These are the activations of a small neural network, seen along a few directions. Each row is one input.
In each table, some parts of the input vary, and every possible input appears once, in random order.
Descriptions start from the smaller parts, as in this example, which fits no table here: one of 5 places around a ring, together with either a single point or (one of 2 separate values, together with one of 4 places along a line) or one of 11 places around a ring.
Shared parts are said once, and a part with two or three values counts as separate values.

Other details of the inputs vary at random and push rows far along two fixed directions, the same in every table; ignore that.

Table:
R1: [13  7  8 38 -2 12  0 -1 18 -6 10 -6  4]
R2: [  0  18  17  37   1  18  14 -10   7   6  20 -11 -18]
R3: [ 21  20  31  23 -39  32   5  11  20   6  -3  10  -5]
R4: [-31  -9   8 -56 -14 -22  39 -38 -32  -6 -36   9 -46]
R5: [-26 -14   0 -64   1 -27  30 -25 -52 -29 -23 -15 -30]
R6: [ -1  10 -13  17  22  17 -15   2  -7  13  22 -26  11]
R7: [ -8  24   9  28   5  26  13 -19  11  27  21  -7 -18]
R8: [  9   9   8  18  21   4  -2  13   4  -3  26 -21  11]
R9: [10 14 27 30  0 11 15 -3 15 10 18 -6 -7]
R10: [  9  15   1   7  16   7 -18  12   0  14  24 -18  12]
R11: [ 20 -52 -32  -5 -21 -39 -31  27  37 -26 -46  62  47]
R12: [-27 -16  -5 -67   5 -21  27 -31 -59 -23 -25 -21 -18]
R13: [ -2 -44 -59 -12  -2 -36 -51  37  19 -24 -30  52  29]
R14: [  7   9  -2   9  21  11 -12   7  -2  17  21 -25  21]
R15: [ 10  22  19  32 -39  37   2   7  16   0  -1   7 -12]
R16: [  8   7   3  14  24   9  -4   7  -4   3  23 -28  23]
R17: [  9  13   7  14  17   5 -12  15   7   6  26 -14   2]
R18: [  1  15 -11  16  16  14 -21   8  -5   9  24 -19   3]
R19: [-25   0  26 -71 -15 -16  52 -49 -35  12 -29   1 -43]
R20: [  3 -49 -42  -7 -15 -41 -32  29  42  -6 -45  76  34]
Each input here is: one of 2 separate values, together with either a single point or one of 4 places along a line or one of 5 places around a ring.
The inputs of R13 and R17 match in every part but the choice among 2 separate values. If R1 is changed in the same way as R13 into R17, which row does it become? -> R11
Which other rows does R1 become when the place on the line of 4 takes its other values? List them by row number. -> R2, R4, R7

Table:
R21: [-19  -9  -1 -25 -20 -11  20 -28   3  16 -30  32 -29]
R22: [ -6 -22  -1 -28   1 -26  17  -8  -7 -18 -21  13   1]
R23: [ -3   1 -23  33  28   3 -21   5  17  20  23  -1  16]
R24: [ 26  12  19  40 -31  24  -7  15  33   4   1  17  10]
R25: [  6 -19   3 -28 -24 -19   1   2 -14 -31 -29   9  -3]
R26: [ -6 -25  -5 -34   6 -31  11  -4 -12  -9 -21   9  10]
R27: [  5   7 -17  35  -2  18 -27  24  15  -2  13   5   7]
R28: [-13  -4  -2 -30 -40   3   8  -8  -6  -1 -37  29 -22]
R29: [-10 -11 -20 -47  -1 -11 -14   5 -27  -7 -15  -1   4]
R30: [ -4  50  80   2  -8  32  74 -49 -17  28  26 -41 -59]
R31: [  4   9 -18  27  10  22 -28  23   4   7  19 -10  19]
R32: [ 23   4   2  30   3  13 -21  23  10  -6  14 -14  29]
R33: [ 16   1  -1  24  27  -4 -15  20  23  10  24  -4  31]
R34: [  2  48  64  -4  -1  34  52 -36 -44  -5  32 -75 -43]
R35: [-21 -21 -21 -24   3 -27   2 -15  -5  -4 -22  22 -16]
R36: [ -4   4 -20  40  23   7 -14   2  23  12  20   5   8]
R37: [  8 -18  -1 -46  -8 -21  -6   5 -22 -19 -22  -3  13]
R38: [-18 -20 -27 -41  17 -31  -7 -11 -14   6 -14  11   1]
R39: [  4  10 -18  34   3  24 -23  20  12  -2  17  -4  13]
R40: [12  5  9 40 13  2 -1 12 26  2 21  1  9]
The inputs of R22 and R34 match in every part but one. If R30 is changed in the same way as R22 into R34, which row does it become? -> R24
Describe the family of inputs behind these rows. -> one of 4 separate values, together with either a single point or one of 4 places along a line
A walk changes only the place on the line of 4. It starts at R38 and steps to R23. List the rest of the walk in order. -> R36, R35
Which other rows does R33 become when the choice among 4 separate values takes its other values? List them by row number. -> R29, R37, R38
